A small network was shown many inputs. Here are its activations along a few directions, one row for each input.
In each table, some parts of the input vary, and every possible input appears once, in random order.
Descriptions start from the smaller parts, as in this example, which fits no table here: one of 5 places around a ring, together with either a single point or one of 9 places around a ring or (one of 2 separate values, together with one of 6 places along a line).
Shared parts are said once, and a part with two or three values counts as separate values.
(in the rows, 128 means zero)

Other details of the inputs shift rows strongly along three fixed directions, in all tables alike. That doesn't count.

A family of inputs:
x1: [124 123 116 163 109  68 149 136 172 122 145 124 102]
x2: [ 89 182 134 139  94 175 154 100 159  99 173 111 106]
x3: [139 147 128 120 146 192 117  70 110 172 160 114 180]
x4: [ 92 134 170  92  87 153 124 164  96  80 105 149  79]
x5: [ 92 114 136  81 102 102  99 195 124  97  69 167  15]
x6: [ 97  89 125 108 126  89 120 161 129 122 101 133 113]
x7: [146 153  97 187 126  91 157 125 173 108 159 117 116]
x8: [154 103 102 141 174 111 125 105 124 184 119 111 195]
x9: [157 134 120 151 119 114 147 126 144 105 130 121 114]
x10: [142 167 142 116 131 205 123  78 108 151 156 121 172]
x11: [138 100 126 110 122 111 114 162 128 100 118 137  93]
x12: [ 92 193 139 144  89 169 154 109 140 107 173 120 110]
x13: [144 154 108 200 135  75 165 114 173 147 154 103 148]
x14: [119 177 122 154 119 160 157  95 155 117 174 109 126]
x15: [ 68 138 152  85  88 174 126 139 130  79 146 137  68]
x16: [100 158 156  75 129 228 114 106  79 135 123 131 170]
x17: [ 63 128 170  62 101 186 101 155  82  99 122 145  88]
x18: [147 163 116 195 118  75 188 128 167 117 123 117 139]
x19: [136 106 125 128 115  92 131 168 145  89 123 139  80]
x20: [170 139 113 168 127 107 157 114 155 117 137 115 128]
x21: [ 85 152 160  93 112 172 117 139  99 102 134 142 107]
x22: [ 98 193 125 167 111 128 173 126 151 103 150 125 131]
x23: [143  81 128  97 164 122  83 136  91 155 106 135 153]
x24: [117 101 126 140 126  78 127 146 148 132 122 123 115]
x25: [119  56 123  82 158 113  91 143 103 159  89 135 151]
x26: [133  96 149 110 120 109 119 159 105 112  94 144 105]
x27: [ 85 177 146 120  94 192 135  94 132 119 166 121 123]
x28: [181  85 102 136 174 101  99 109 118 175 128 129 173]
x29: [109 124 115 153 122  66 154 163 151 114 119 127 110]
x30: [182  59 128  92 156 117  88 128  88 159  91 141 151]
x31: [151 150 129 136 148 170 142  85 109 159 118 115 196]
x32: [140 143 117 123 150 196 120  73 120 157 162 106 170]
x33: [118 149 158  94 130 207 107 105  88 141 131 128 161]
x34: [165 144 120 173 116 100 155 116 148 127 135 123 134]
x35: [125  53 135  77 154 122  76 138  96 161  97 131 142]
x36: [128  91 123 103 134 113 106 158 121 102 122 145  92]
x37: [105 173 147 132  85 153 143 138 132  91 148 136  97]
x38: [159 162  87 210 134  55 160 127 200 152 114 126  94]
x39: [126  86 125 131 123  41 137 200 139 100  86 148  92]
x40: [148 123 109 135 169 126 124 107 117 166 121 121 190]
x41: [170  55 130  98 170  96  84 147  97 165  88 136 157]
x42: [181 119  98 155 168 120 113  87 128 179 145 116 189]
Each input here is: one of 2 separate values, together with either a single point or (one of 4 places along a line, together with one of 5 places along a line).
Q: The inputs of x33 and x41 match in every part but the choice among 2 separate values. If x12 is changed in the same way as x33 into x41, which row does it become?
A: x3
Q: Which other rows does x13 become when the choice among 2 separate values takes its other values? List them by row number.
A: x17
Q: Which other rows does x27 become when the place on the line of 5 takes its other values? List them by row number.
A: x12, x34, x37, x42
Q: Which other rows does x11 become when the choice among 2 separate values takes its other values? List them by row number.
A: x19

A family of inputs:
x43: [198  81 101 139 175  95 100 111 122 191 104 127 166]
x44: [140 157 119 187 124  95 159 104 169 143 161 106 159]
x45: [119 146  98 172 110  80 159 143 185 107 149 121  88]
x46: [119 172 133 138  97 165 153 122 142  87 162 125 108]
x47: [180  72 108 124 153  92  95 134 126 160 101 134 123]
x48: [109 122 153  79 119 174 113 143  89  98 120 147 121]
x49: [ 96 154 145 140 100 126 155 130 133 113 144 123 118]
x50: [159 163 113 182 144 120 167 100 147 138 148 110 178]
x51: [101 105 154  74 106 164 100 141 105 113 136 137 100]
x52: [120  97 144  82 120 147  90 150  95 117 101 155  83]
x53: [ 82 152 151 139  88 120 155 149 134  99 129 127 110]
x54: [145 138  96 171 146 107 142 101 175 143 155 106 135]
x55: [185 139  94 178 150 131 151  72 155 148 162 101 174]
x56: [159 116  91 154 175  98 136  98 141 183 124 111 189]
x57: [140 191 138 128 138 218 134  54 107 174 142 116 193]
x58: [157  61 119 119 134  60  99 169 137 120  94 143  70]
x59: [127 137 116 181 103  62 155 136 173 109 155 118 101]
x60: [132 101 142  95 158 174 100  94  80 179 118 117 194]
x61: [ 93 133 125 108 115 125 124 155 128 106 129 138  86]
x62: [ 84 185 132 133 110 153 150 124 147 105 150 125 112]
x63: [101 100 157  71 118 163  93 139  89 124 126 141 117]
x64: [ 99 171 146 115  92 175 139 127 123  73 151 137  99]
x65: [103 183 148 153  93 128 162 143 147 101 123 138  96]
x66: [142 171 139 129 143 188 128  80 107 172 120 117 189]
x67: [ 85 161 128 131 107 159 134 130 143 100 150 133  96]
x68: [142 107 149  72 162 196  99 110  69 153 109 133 189]
x69: [ 72 162 140 116 108 138 142 155 127  99 118 130 104]
x70: [147  73 121 122 141  67 121 180 110 116  82 137 129]
x71: [139  80 132 109 130  71 100 177 121 120  84 153  85]
x72: [168  58 109 123 149  57 110 173 118 122 101 143 115]
x73: [152 101 113 166 131  71 133 126 166 134 147 112 119]
x74: [101 106 141  65 153 178  97 126  86 149 101 138 152]
Q: Describe the family of inputs behind these rows.
A: one of 4 separate values, together with one of 8 places along a line
Q: The inputs of x59 and x49 match in every part but the place on the line of 8. If x64 is changed in the same way as x59 into x49, which row does it become?
A: x50
Q: Which other rows does x43 become when the choice among 4 separate values takes its other values? List them by row number.
A: x61, x63, x72
Q: Which other rows does x71 become when the place on the line of 8 takes its other values? List them by row number.
A: x43, x47, x52, x57, x58, x65, x66
Q: Which other rows does x46 become when the choice among 4 separate values takes its other values? List them by row number.
A: x45, x47, x51

A family of inputs:
x75: [100 150 174  85 113 193 117 122  80 118 121 132 141]
x76: [129 150 111 199 127  66 183 136 169 111 156 104 150]
x77: [ 93 138 163  77 110 201 105 111  98 124 125 131 116]
x78: [ 86 226 111 211  89 127 195 103 206  95 209  96 109]
x79: [109 164 138 122 125 194 134  78 127 142 157 116 158]
x80: [136 170 128 123 142 186 138  92 107 149 126 129 160]
x81: [190 111 100 178 164  82 141  90 144 191 128 106 194]
x82: [196 124 115 178 103  91 155 134 163  71 169 125  88]
x83: [ 62 121 163  74  79 142 118 176 100  72 117 158  70]
x84: [141 131 106 145 135  89 127 144 155 129 119 134  90]
x85: [178 128 100 170 158 109 137  96 135 179 121 116 185]
x86: [176  95  97 126 170 112  98 107 132 189 116 121 156]
x87: [ 87  95 154  40 128 187  72 136  83 126 124 151 103]
x88: [135 169 143 125 134 180 139 100 108 145 127 123 176]
x89: [124  86 135 125 121  60 126 179 126 106 104 142 117]
x90: [ 98 160 138 120 103 140 145 148 139  89 114 143  70]
x91: [171  64 125  92 176 108  82 151  81 157  66 144 161]
x92: [ 84 105 122 145  85  36 152 210 157  59 125 138  54]
x93: [112  47 116  98 135  70 107 181 131 112 106 134  95]
x94: [112 198 138 131 115 215 137  76 131 137 148 116 148]
x95: [169  56 113 123 175  99  80 119 117 189 110 130 146]
Q: Describe the family of inputs behind these rows.
A: either a single point or (one of 4 places along a line, together with one of 5 places along a line)
Q: Which other rows does x78 become when the place on the line of 5 takes its other values? List them by row number.
A: x84, x86, x87, x95
Q: Which other rows does x89 become when the place on the line of 4 takes its other values? List them by row number.
A: x79, x83, x87

A family of inputs:
x96: [105 140 136  80 128 199 101  80 105 151 139 124 142]
x97: [205  85  84 158 163  80 117 111 153 180 115 126 157]
x98: [ 81 139 140 120 115 152 134 138 129 124 131 121 117]
x99: [120  72 151  93 131  94 109 175 100 111  91 151 120]
x100: [ 74 168 147 147  84 111 165 148 152  88 159 117  94]
x101: [134 145 113 163 131 157 129  79 142 143 173 107 164]
x102: [159  94  90 160 169  79 135 102 146 189 121 112 183]
x103: [116  76 134  71 156 158  96 132  87 138 127 130 155]
x104: [ 74 166 137 114 127 170 129 123 121 134 139 131 126]
x105: [155 189 105 180 133 125 154  98 175 147 152 121 126]
x106: [163  75  91 158 152  40 131 138 168 124 138 119 112]
x107: [ 81 184 147 141  88 133 170 143 147  91 126 139 111]
x108: [146  73 134  73 140 121  89 151  77 142  70 151 119]
x109: [ 93 173 135 162  87 126 150 125 168  93 173 121  91]
x110: [163 144 113 141 189 169 112  66 105 216 115 112 240]
x111: [111 170 139 124 112 157 147 127 116 106 144 123 155]
x112: [157 119  81 179 163  64 123 110 172 175 132 113 142]
x113: [132 130 132 111 110 147 117 141 129 120 119 132  89]
x114: [126 162 154 120 109 180 141 113 100 102 141 132 127]
x115: [129 187 127 192 123 106 187 111 175 130 139 103 156]
x116: [136  96 127 118 114  67 133 192 124  67  99 149  72]
x117: [117 106 138 142 105  58 149 180 137  84 112 141 100]
x118: [166 147 118 177 117  88 149 124 171 122 155 119 115]
x119: [115 171 143 117 125 169 132 121 105 125 112 136 115]
x120: [125 151 148 106 126 189 126 114 102 127 110 126 134]
x121: [103 110 147  86 136 187 107 112  90 146 144 125 165]
x122: [159  66 141  96 140 106  89 158  82 137  85 141 127]
x123: [113  91 128  90 139 150  85 129 114 138 114 130 115]
x124: [145  75 131 111 112  86 117 175 130  87 117 153  62]
x125: [137 137 132 107 118 173 118 124 118 102 148 134 111]
Q: Describe the family of inputs behind these rows.
A: one of 5 places around a ring, together with one of 6 places along a line
Q: The inputs of x110 and x117 match in every part but the place on the line of 6. If x104 is changed in the same way as x110 into x117, which row does it become?
A: x121
Q: A walk changes only the place on the line of 6. It starts at x112 and steps to x96. List the rest of the walk in order.
A: x123, x109, x101, x106
Q: A walk changes only the place on the ring of 5. It starts at x122 and steps to x99. List the rest of the walk in order.
A: x100, x109, x118

A family of inputs:
x126: [115 107 140  92 163 151  95 119  89 169  96 128 183]
x127: [146 134  95 163 150 130 120  86 168 166 165 106 145]
x128: [126 193 123 173 116 170 167  70 142 139 170  95 179]
x129: [140 154 135  96 120 199 114  98 109 126 153 134 135]
x130: [110 129 138 115 111 134 127 134 132 109 136 123 110]
x131: [106 129 147 104  98 150 102 146 132  91 138 141  48]
x132: [108  83 143  84 149 138  93 144  95 144 106 135 156]
x133: [102 120 151  92 127 137 127 148  93 140  81 139 136]
x134: [157  61 130  79 149 125  82 141  91 146 104 144 137]
x135: [203  32  98 147 161  20 107 180 135 143  93 131 115]
x136: [206  20  96 143 178  11  98 185 119 157  71 137 149]
x137: [104 105 127 119 124 109 125 142 121 117 128 124 128]
x138: [220  32  92 162 171  19 120 154 133 144  84 137 148]
x139: [158 176 115 209 135  77 171 109 168 153 128 116 174]
x140: [ 76 116 143  87 134 133 125 151 105 142  86 136 144]
x141: [215  69  76 174 172  47 112 133 168 164 124 116 120]
x142: [152 222 125 225 100 107 210 113 186  97 160 112 136]
x143: [140 133 154  76 159 196 100 107  61 163  95 139 181]
x144: [ 87 191 157 136  71 123 168 180 132  49 103 158  61]
x145: [ 87 165 108 167 109 122 156 117 186 111 176 116  80]
x146: [ 82  91 138  96 133 133 117 140 102 122 127 136 124]
x147: [ 90 124 144 101 128 135 124 147 107 143  88 131 147]
x148: [145 148 139 121 140 161 137 122  93 133  90 136 162]
x149: [125 108  94 183 110  26 150 162 197 107 143 121  68]
x150: [102 127 139  96 161 187 110  91  99 167 135 116 199]
x151: [ 98 131 137  81 129 193 102 104 108 133 153 126 135]
x152: [151 104  81 177 158  65 139 113 176 165 156 107 152]
x153: [145 167 134 144 129 156 151 114 114 152 107 127 176]
x154: [173  86 107 141 144  81 112 118 146 151 129 127 117]
x155: [103 155 131 138  95 143 129 128 159 100 159 125  67]
x156: [104 208 115 188 149 143 177  73 153 166 161  97 204]
x157: [164 123 127  93 154 207  94  72  94 167 146 125 156]
x158: [129  59 123  75 159 119  81 143  93 154 109 131 139]
x159: [140 121 149  89 150 197  93  99  76 160 120 131 193]
x160: [152 205 116 188 161 165 161  46 138 190 151  91 237]
x161: [120 157 147 118 117 193 130  94  98 128 149 122 156]
x162: [ 65 143 130 113  92 129 132 145 156  87 155 126  63]
x163: [124 160 107 191  93  69 169 141 190  94 164 119  86]
x164: [135 104 143  96 125 149 116 143  89 111 118 142 123]
x165: [122 123 151  81  98 150 112 162 113  69 123 161  62]
x166: [180 176 115 175 137 149 161  84 146 134 155 108 161]
x167: [ 85 130 139 118  75  99 140 166 152  70 142 146  28]
x168: [168 172 114 171 113 129 159  96 172 110 155 117 109]
x169: [109 139 138 119  86 132 125 151 131  89 145 139  72]
x170: [127 134 137 110 101 148 117 146 135  73 129 146  45]
x171: [ 82 102 137  86 124 136 110 150 120 115 131 133 109]
x172: [ 86 145 159 110  91 124 141 172 105  99  88 152  96]
x173: [ 79 135 161 103  96 131 136 166 117  87 117 139  91]
Q: Describe the family of inputs behind these rows.
A: one of 6 places along a line, together with one of 8 places along a line
Q: The inputs of x143 and x160 match in every part but the place on the line of 6. If x157 is changed in the same way as x143 into x160, which row does it become?
A: x167
Q: The inputs of x134 and x130 match in every part but the place on the line of 6. If x159 is changed in the same way as x134 into x130, which row does it become?
A: x173
Q: Which other rows does x132 become when the place on the line of 8 takes its other values? List them by row number.
A: x126, x127, x137, x147, x149, x151, x158
Q: A walk changes only the place on the line of 6. It starts at x152 and steps to x151. List the rest of the walk in order.
A: x163, x169, x129, x165
